Each row below holds a small network's activations on one input, seen along a few directions.
Each table varies a few parts of the input and shows all the possible inputs, shuffled.
Descriptions start from the smaller parts, as in this example, which fits no table here: one of 5 places around a ring, together with either a single point or one of 9 places along a line or (one of 2 separate values, together with one of 6 places along a line).
Shared parts are said once, and a part with two or three values counts as separate values.

Other details of the inputs shift rows strongly along two fixed directions, in all tables alike. That doesn't count.

Table:
R1: [-4 26 20  4 -7 -9 -7  1 11 11 -7 42 17]
R2: [-22 -24 -30 -40   7   1  -5  33 -13 -16   9 -36 -26]
R3: [-27 -27 -28 -36   8   5   0  30 -12 -15  11 -35 -34]
R4: [-22 -13   2 -13  -8   4   2  10   4   1   3  -8  -8]
R5: [  4  24  42  10 -20   0 -11 -19  11  -1  -3  21   7]
R6: [ 77 -25 -44  44  37  -6  21 -23 -44  -4  -3 -48  20]
R7: [-14 -23 -36  -4  10  11   4  21 -10   4  -4 -23 -14]
R8: [-1 28 26 -5 -7 -9 -7 -5 19  7 -4 35 14]
R9: [-13  26  29 -10 -14  -5 -10  -2  11 -10   3  19  -9]
R10: [-13  10  13  -6 -13   3  -3   1  18   5   1  21   0]
R11: [  7  19  31  23  -7   2  -6 -26  17  14 -10  33  24]
R12: [ 13   2  22   6  -7   4  -6 -20   3   6  -2   0   6]
R13: [ 17   3  10   7  -4   1  -9 -10   0  -5   0 -10  -9]
R14: [ 21  13  16  35 -16  -5  17 -29  -5  -5  -3  21  32]
R15: [-14  13  19 -12 -17   2  -9  -3  15  -1   7  13  -3]
R16: [-28 -24 -49 -16  -8   9  25  32 -22 -25  16 -29 -13]
R17: [-56 -13 -16 -41 -16   7   0  41   9 -10  17 -10 -27]
R18: [ 18   9  14   3   5 -13  -8 -10   6   8  -2   6  11]
R19: [ 59 -32 -37  26  46   0  -3 -13 -25  10 -12 -44   7]
R20: [-21  17  14  -3 -16   3  -8   0  18   6   1  35   7]
R21: [-28   8   0 -11   0   2  -4  12  11  -1   4  19  -3]
R22: [ 19 -26 -25   2  27   3   6   1 -11   5  -4 -32 -14]
R23: [  8  10   7  17   8  -4   0 -10   2  15  -8  20   9]
R24: [ -1  19  34   9 -15   2  -1 -18  21  12  -9  31  16]
R25: [-25 -13 -13  -2   0   8   4  16  -3   5  -5  -5  -4]
R26: [ 29   6  16  14  11  -8  -2 -26   3  15  -5   6   6]
R27: [ 68 -17 -28  48  29  -6  26 -32 -37  -3  -3 -31  17]
R28: [-51   1  -9 -48 -14  -1  -9  48   2 -28  13 -11 -28]
Description of these inputs: one of 4 places along a line, together with either a single point or one of 6 places along a line.
Changing only the place on the line of 4 turns R13 into R5. The same change can be made to R16. Which row results?
Answer: R14
List by row number the other rows that have the place on the line of 4 in common with R27.
Answer: R3, R9, R21, R22, R23, R26
Start at R5 and move only the place on the line of 6, one step at a time. The first step leads to R12. Which rows follow, in order?
Answer: R4, R24, R11, R25

Table:
R29: [-26  13 -24 -13 -13  -7   3  23   4 -11  12  19   5]
R30: [-61  33  35 -31 -32   2 -24  35  18 -11  -8  42  -4]
R31: [-32  49  62  -1 -60   6 -13 -21  32 -12  11  62  11]
R32: [ 31  50  54  15  -9 -13 -25 -31  22   8 -11  40  15]
R33: [-37  15 -17  -4 -16   0   2  22   9  -4   7  31   6]
R34: [-51 -27 -19 -55 -26   8   4  45  -9 -40  29 -40 -29]
R35: [ -4 -32 -27  14  -3  17  14   4 -13  -3   1 -40 -10]
R36: [ 22  46  54  30 -11  -3 -31 -27  13  10 -20  47  17]
R37: [ 42 -20 -19  19   2   1  14 -22 -17  -5   6 -42  -1]
R38: [-26  49  51 -29 -28 -14 -22  12  25  -8   4  42   4]
R39: [-43  -9 -37 -34  -6  -7   8  48  -7 -18  19  -8  -2]
R40: [-45 -29 -28 -29  10  14  -9  43   0  -8   2 -29 -38]
R41: [-28  51  57 -23 -29 -11 -17 -10  42   7   6  64   5]
R42: [ 64 -16   2  40  35   1 -15 -27 -14  19 -31 -34  10]
R43: [-19 -20 -16 -25  12   6   1   7   5  14   5 -13 -25]
R44: [ 61 -13   2  17  31  -8  -1 -46  -1  28  -6 -16   5]
R45: [ 12 -32 -15  18  -4  21  -2 -10 -14  -9   1 -41  -9]
R46: [ 31 -24 -12  -9  30  -6  -3  -2 -10   6   2 -42  -9]
R47: [-31   3 -12 -41  -8   0 -19  41  -6 -27   8 -15 -33]
R48: [-19 -17 -25 -23  -7  -8  28  31 -20 -24  18 -28 -11]
R49: [  3  -3  21   1   8  -1  -3 -19  15  30 -12  14  10]
R50: [-46  46  40   0 -32  -7  15   1  10 -12  -2  75  29]
R51: [ 33 -34 -17 -11  32  -5   3 -13 -10  15   4 -41  -8]
R52: [ 69 -31  -7  42  45   4  -4 -45  -8  35 -17 -33   3]
R53: [-27 -18 -48   3   5  10   5  32  -8  -1   2  -9   0]
R54: [ 21 -16 -27  32  16   1   5  -4 -10  15 -14  -4  29]
R55: [-19 -30 -29 -30 -10   3  19  30 -17 -23  21 -50 -17]
R56: [  5 -16 -41  16  14  10  10  12  -9   6  -5  -5  12]
R57: [ 62  -1   5  36  28   1 -20 -30 -10  14 -19 -23  -1]
R58: [  4 -36 -23  13   0  13  15   1 -16   1  -5 -41   0]
R59: [ 65   3  14  56   0   2   9 -57  -6  15  -8  -8  19]
R60: [ 34  -4  -2  -5  16  -8 -17   6 -21 -11  -3 -34  -9]
R61: [-55 -13 -16 -49 -36  12   1  36   1 -42  28 -23 -32]
R62: [ 48  35  53  36   5  -8 -16 -57  24  32 -15  41  21]
R63: [ 55   3  -4  36   5 -13  23 -33 -17  -1  -1  -7  14]
R64: [-14  -3 -30   2   6   2  24  10 -28 -25   9  -3  -9]
R65: [ 38  15   6  21  10 -18  23 -25 -26 -16   6   7  26]
R66: [-34 -44 -27 -32  18  11   3  31  -1   8  -1 -34 -26]
R67: [ 61 -14   9  13  32 -12  -3 -36  -2  23  -3 -22   9]
R68: [-34  52  27 -13 -31 -15  17  -1   5 -29  16  64  14]
R69: [  9  11  -9   0   4 -13  10   5  -3   0   7  14  27]
R70: [ 29 -31 -14  14  32   7   1 -22  -5  30 -10 -27  -7]
R71: [-44  34  46 -15 -23   3 -16   2  37  12  -2  54   1]
R72: [-17  -7 -40  -4   4   6  12  25  -4  -3   4   5   2]
R73: [-40  26  50  -6 -50   8  -8  -6  25  -9   3  44  17]
R74: [ 49   1  -3  47   7  -5  22 -34 -16   6  -7  -3  11]
R75: [-26  -5   0 -40   0  -5  -9  30   6 -12  10 -12 -20]
R76: [ -2  54  46  34 -20  -8  11 -34   5  -3  -5  76  37]
R77: [  8  -9  -2  26  -3  -1  23  -7 -11   5 -10  -2  16]
R78: [ 32  26  53  32   3  -7 -18 -39  22  25 -24  36  28]
R79: [-48 -18 -16 -40   3   8  -1  29  11   3  11  -8 -35]
R80: [-28  -3   2 -37  -4  -2  -5  12  19   3  12   7 -21]
R81: [-14   3  -1  18 -14   3  21   1  -5  -3  -1  15   5]
R82: [-37 -27 -36 -47   9   5  -7  46  -3 -18  13 -41 -44]
R83: [ 27 -12 -26  29  19   4  12  -4  -7  16 -16   3  33]
R84: [-32 -12 -52 -29   1   0  14  43  -8 -18  15  -8  -7]
R85: [-17 -13   4 -12   9   4  -7  11  10  11 -10  -6  -6]
R86: [-30  60  54 -10 -35  -4 -30   4  23  -7  -3  62  -1]
R87: [ 76 -23  -9  42  44   1 -11 -39 -14  20 -18 -40  -5]
R88: [-12 -16 -16  -6  13  12 -17  23  -5  -4  -9 -28 -25]
What do these inputs look like to the network?
Answer: one of 5 places along a line, together with either one of 2 separate values or one of 4 places along a line or one of 6 places along a line
Changing only the place on the line of 5 turns R40 into R82. The same change can be made to R71. Which row results?
Answer: R41
Changing only the place on the line of 5 turns R60 into R47. The same change can be made to R39. Which row results?
Answer: R29
Start at R30 and move only the place on the line of 6, one step at a time. The first step leads to R42. Which rows follow, in order?
Answer: R78, R85, R66, R49
Which other rows does R81 become when the place on the line of 4 takes its other values? List them by row number.
Answer: R35, R45, R76
